These are the activations of a small network on made-up records, seen along a few directions, one row for each record.
After each row come some of the record's fields: J, W, D, H, Z, N, G.
Not every record has every field; a missing one is left out.
Other fields move the rows too, some of them a lot.
Random noise pushes rows far along 3 fixed directions. That doesn't count. These rows show it; they differ only by the noise:
[  41  100   38   83 -117   51  172  398  148   37 -134  131   56  -89
 -357 -134   -7 -147   50   90  105]
[  93  430  408  197 -236  175  448  478  671 -104 -216    0   41  331
 -356 -345  309  -30  462  138 -176]
[ 289  207  371  106 -121  173  255  361  466 -174 -187  -67   67  378
 -382 -269  136   79  350  120 -128]
[-256  -45 -242  232 -108 -144  131 -151  220   68 -108 -113  -75  -22
   -5   21 -280   37  130  -97  -17]
[ 154 -244 -170  -13   32  -27 -107  164 -204   23  -75   68   62 -174
 -320   35 -323  -51 -177   22  221]

[ 483 -202  386   81  -51  309   51   -8  357 -171 -155 -342  198  779
 -163 -255 -145  352  340   11 -228] | {J: j5, W: w3, D: d3, H: h2, Z: z1, N: n1, G: g2}
[ -66 -263 -235  125   46    0   18 -578   14    5   39 -314  -83  426
  325  126 -422  313   61 -173 -209] | {J: j6, W: w1, D: d3, N: n1}
[-131 -220  -71   86  146 -395 -316 -813  271 -330   18 -601 -136  243
  367  174 -257  496  311 -229 -238] | {J: j6, W: w1, D: d2, N: n1}
[ 361 -496  212 -152   75  303 -308 -395 -242   23   84 -414  296  520
  243 -125 -227  265 -146 -153 -159] | {J: j6, W: w1, D: d3, H: h2, Z: z2, N: n1, G: g2}
[ -13  -41 -118 -157  206 -114 -120 -148 -192 -137  178   74 -178  -68
  136  193    9   94 -104  -25   28] | {J: j2, W: w3, D: d3, H: h2, Z: z2, N: n2, G: g1}
[  49 -370 -155   64  -11   64 -140 -352 -165  122  -44 -197   82  152
  134   31 -382  123 -115 -135  -14] | {J: j2, W: w1, D: d4, N: n1}
[-104 -347 -259  272  -31 -260 -105 -424  311  -85 -184 -338  -87  134
  -11   79 -531  310  288 -178  -22] | {J: j5, W: w3, D: d4, N: n2}
[ 482 -294  372 -167  238 -180 -559 -327   85 -507  -48 -481   95  223
 -100    1  -56  456  208  -33  -64] | {J: j2, W: w1, D: d4, N: n2}
[ 337 -340  296 -324  179   58 -542   67 -345 -124   91 -125  295 -173
 -105  -67   55   50 -246   29  200] | {J: j2, W: w3, D: d3, H: h1, Z: z2, N: n2, G: g2}
[  32  -60  -74 -351  300  -50 -220 -170 -463 -115  361   47  -96 -114
  259  220   98   54 -326  -25   26] | {J: j6, W: w1, D: d3, H: h1, Z: z2, N: n2, G: g1}
[ -12  570  246   48  126 -475   73  185  687 -623  -99   41 -397 -114
 -280   90  463  200  616  173  -69] | {J: j1, W: w3, D: d2, N: n1}
[ 379  317   71 -141  107   71  212  668 -116 -193  -19  475 -158 -114
 -556   31  200 -170  -71  280  159] | {J: j2, W: w2, D: d3, N: n2}
[ 155 -248  266 -199  -14  151 -335  222 -254  110   37  -96  409 -224
 -130 -204   66 -143 -258   13  187] | {J: j6, W: w1, D: d3, H: h1, Z: z1, N: n2, G: g2}
[-150  341 -190 -233  115   23  178  487 -444  137  257  644 -178 -508
  -33  184  353 -397 -374  172  223] | {J: j1, W: w1, D: d3, H: h1, Z: z2, N: n1, G: g1}
[-425  393  -90  -89  -35 -220   39  386  -84  130  105  420  -73 -690
   33   75  470 -427 -129  106  206] | {J: j1, W: w1, D: d3, H: h2, Z: z2, N: n2, G: g1}
[ 189  -90  -92  -74  -12  190   37  368 -349  173  -26  315   92 -154
 -260   -4  -93 -222 -296  117  218] | {J: j2, W: w1, D: d3, N: n1}
[ 422 -398  290 -161   60  293 -264  -64 -147  -39   17 -251  293  382
  -23 -173 -127  182  -95  -39  -30] | {J: j6, W: w3, D: d3, H: h2, Z: z2, N: n1, G: g2}
[ 218  166   82   25   49  237  309 -146   77  -86   79   -6 -153  644
  188   29   65  208  168   19 -342] | {J: j1, W: w2, D: d3, H: h2, Z: z1, N: n1, G: g2}
[ 326 -191  288 -277   81  314 -228    1 -379   61  150  -79  262  153
  116 -112  132   -6 -300    4  -14] | {J: j2, W: w1, D: d3, H: h1, Z: z2, N: n1, G: g2}
[  -4  189 -441   66  142 -278  217  210  -69 -168  -31  421 -442 -281
 -337  330 -185  -36    0  132  183] | {J: j2, W: w1, D: d3, N: n2}
[ 502 -485   41 -124  341 -374 -636 -414  -39 -584  -83 -464  -31   93
 -257  193 -442  535  136  -43   78] | {J: j6, W: w1, D: d2, N: n2}
[ 527  487  832 -250  148  114    3  148  409 -573   84 -223   -2  569
  -48 -213  749  279  428  155 -398] | {J: j2, W: w2, D: d2, H: h2, Z: z1, N: n1, G: g2}
[ -31  147  204  179 -213  -86   44  303  424  -24 -282  -50  129 -148
 -328 -215  118 -109  266   77   71] | {J: j2, W: w1, D: d4, N: n2}
[  32  -82 -119   32  -45 -236 -193  413  -55   20 -194  236   69 -568
 -459   31  -77 -226  -47  107  374] | {J: j4, W: w1, D: d4, N: n2}
[ 320 -118  318  146  -75  191   54 -144  425 -170 -195 -334   84  636
  -93 -204 -113  333  376  -20 -228] | {J: j2, W: w3, D: d4, N: n1}
[ 191  319  427 -267  -42  457  221  590 -176  134  191  271  230  106
  -54 -247  557 -289 -213  183  -39] | {J: j6, W: w1, D: d3, H: h1, Z: z2, N: n1, G: g1}
[-659  314  -62 -129  -60 -204  -67   27 -147  247  236  131   48 -677
  418   44  482 -390 -247  -33   96] | {J: j2, W: w1, D: d3, H: h1, Z: z2, N: n2, G: g1}
[-383  491  -67  100 -158  -50  390  427  200  148  -11  384 -148 -359
  -91  -47  347 -349   52  100   65] | {J: j2, W: w1, D: d2, N: n2}
[ 345 -152  196  370 -284  231  263  205  575    3 -428 -216  181  568
 -480 -320 -338  169  455   25 -106] | {J: j5, W: w1, D: d4, N: n1}
[-219 -389 -388  152  -51 -105 -134 -320 -138  208  -82  -96   15 -161
  100  107 -494   21 -141 -153  139] | {J: j2, W: w3, D: d4, N: n1}
[-163  543  360   99 -161    3  316  209  560 -102  -37  -79    0  188
   37 -206  511  -44  396   85 -260] | {J: j6, W: w2, D: d3, N: n2}
[ 148   86  407  -41  -73  343  113 -103  171   14   48 -196  144  542
  250 -241  272  109  131  -34 -308] | {J: j2, W: w1, D: d3, H: h2, Z: z2, N: n1, G: g2}
[  -4 -364 -212   81  -32    0 -142 -147 -136  136  -99  -64   78  -64
  -48   33 -397   26 -126  -80  142] | {J: j2, W: w3, D: d4, N: n1}
[ 913 -348  478 -343  157  496 -279  283 -413 -139   10  -20  330  458
 -337 -194   -3  119 -245  135   40] | {J: j2, W: w1, D: d2, H: h2, Z: z1, N: n1, G: g2}
[ 360 -301  358 -167  158  -46 -500 -422   -2 -299   17 -515  187  296
  137  -35  -13  373   90  -83 -135] | {J: j2, W: w1, D: d3, H: h1, Z: z1, N: n2, G: g2}
[-278  275  301  -46 -124  -26  -30   58  217   58   45  -82  136 -153
  229 -186  499 -166   91  -13  -87] | {J: j2, W: w1, D: d3, H: h2, Z: z2, N: n2, G: g2}
[-100  -56 -146  115  -88   73  118  -68  -19  178  -43   74  -24   46
   86    5 -116  -52  -17  -53  -16] | {J: j1, W: w1, D: d2, H: h2, Z: z1, N: n1, G: g2}
[-210 -309 -434   11  239 -512 -381 -686 -125 -192  105 -229 -253 -152
  342  414 -361  312   44 -201    3] | {J: j4, W: w1, D: d3, H: h2, Z: z2, N: n2, G: g1}

Here are new rows. What are their fields?
[ 668 -376  174    8  -24  256 -123  386  -66  -75 -286   20  236  215
 -656 -172 -353   71  -26  139  209] | {J: j2, W: w3, D: d4, N: n1}
[-545  209   35  128 -227  100  219 -249  187  330   92 -121   65   12
  541 -142  263 -149   33 -150 -214] | {J: j2, W: w1, D: d3, H: h1, Z: z2, N: n1, G: g2}
[ 194  173  211  -57   -3   25   44  456  144 -143  -99  201  -12 -130
 -399 -111  212  -97   85  162  136] | {J: j2, W: w3, D: d4, N: n2}
[ 387   13 -174 -184  176   18   12  553 -449  -94    8  500 -117 -296
 -555  161  -96 -191 -317  226  323] | {J: j2, W: w2, D: d3, N: n2}
[ 261 -135 -157 -164  132   96  -58  368 -420   17   25  366  -11 -204
 -337  116 -152 -138 -325  157  294] | {J: j2, W: w3, D: d3, N: n1}
[ 482 -423  176 -400  194  297 -437   21 -710   60  187   -2  302   -3
   12  -12  -41  -21 -530   11  154] | {J: j2, W: w1, D: d3, H: h1, Z: z2, N: n1, G: g2}
[ 266  104 -216 -261  287 -132  -46  474 -454 -195  129  555 -256 -425
 -417  289   37 -145 -281  219  324] | {J: j1, W: w1, D: d3, N: n2}
[-146   37   16  -58   -1  124   69  -70  -51   99  125   27    6   84
  258  -18  113  -26  -81  -28  -64] | {J: j2, W: w3, D: d3, H: h2, Z: z2, N: n1, G: g1}
[ -74 -444 -206  360 -139  -80  -28 -480  368   43 -247 -441   42  368
   46  -34 -628  335  313 -212 -102] | {J: j5, W: w3, D: d4, N: n1}
[ 313   65  217  140  -91   45  129  359  404 -192 -281   23    1  168
 -529 -173  -32   74  322  133   44] | {J: j2, W: w3, D: d4, N: n2}
[ 116  159  453 -147  -94  322   52  366   57   79   44   59  249   71
  -40 -290  433 -160  -36   98  -19] | {J: j2, W: w3, D: d3, H: h1, Z: z2, N: n1, G: g2}
[-434  463 -289  267  -89 -210  501  -95  384  -13   -8  112 -391   19
  129  127   51  -18  285  -25 -199] | {J: j2, W: w2, D: d3, N: n2}
[-154   15 -215  -53   27 -108  -10  156 -199   85   55  206  -56 -383
  -90   85  -38 -195 -209   15  190] | {J: j6, W: w1, D: d2, N: n2}
[-186    0  190   11  -35 -149 -219 -361  203  -62   13 -371   97    4
  315  -59  161  121  147 -116 -141] | {J: j2, W: w1, D: d3, H: h1, Z: z1, N: n2, G: g2}
[-275 -295 -334  219  -56 -331 -191 -460  104   41 -127 -351    9 -127
  123  125 -471  145   73 -177   30] | {J: j6, W: w1, D: d3, N: n2}
[-205   36 -525   47   91 -271   85  103 -230   25    7  358 -298 -455
 -174  301 -256 -150 -192   49  255] | {J: j2, W: w1, D: d3, N: n2}
[-274  115 -160  200 -170   65  292  -20  135  223  -59   71  -48   45
  125  -29  -54 -102   52  -32  -66] | {J: j2, W: w1, D: d3, N: n1}
[ 196  292  184  -48  -65  341  351  427  -21   75   22  279   23  230
 -154 -135  259 -166  -33  166  -78] | {J: j2, W: w2, D: d3, N: n1}
[-182   48 -291  158   53 -235  109 -294  149  -96  -14   -8 -306   38
  115  211 -182  160  181  -74  -83] | {J: j1, W: w1, D: d2, N: n2}
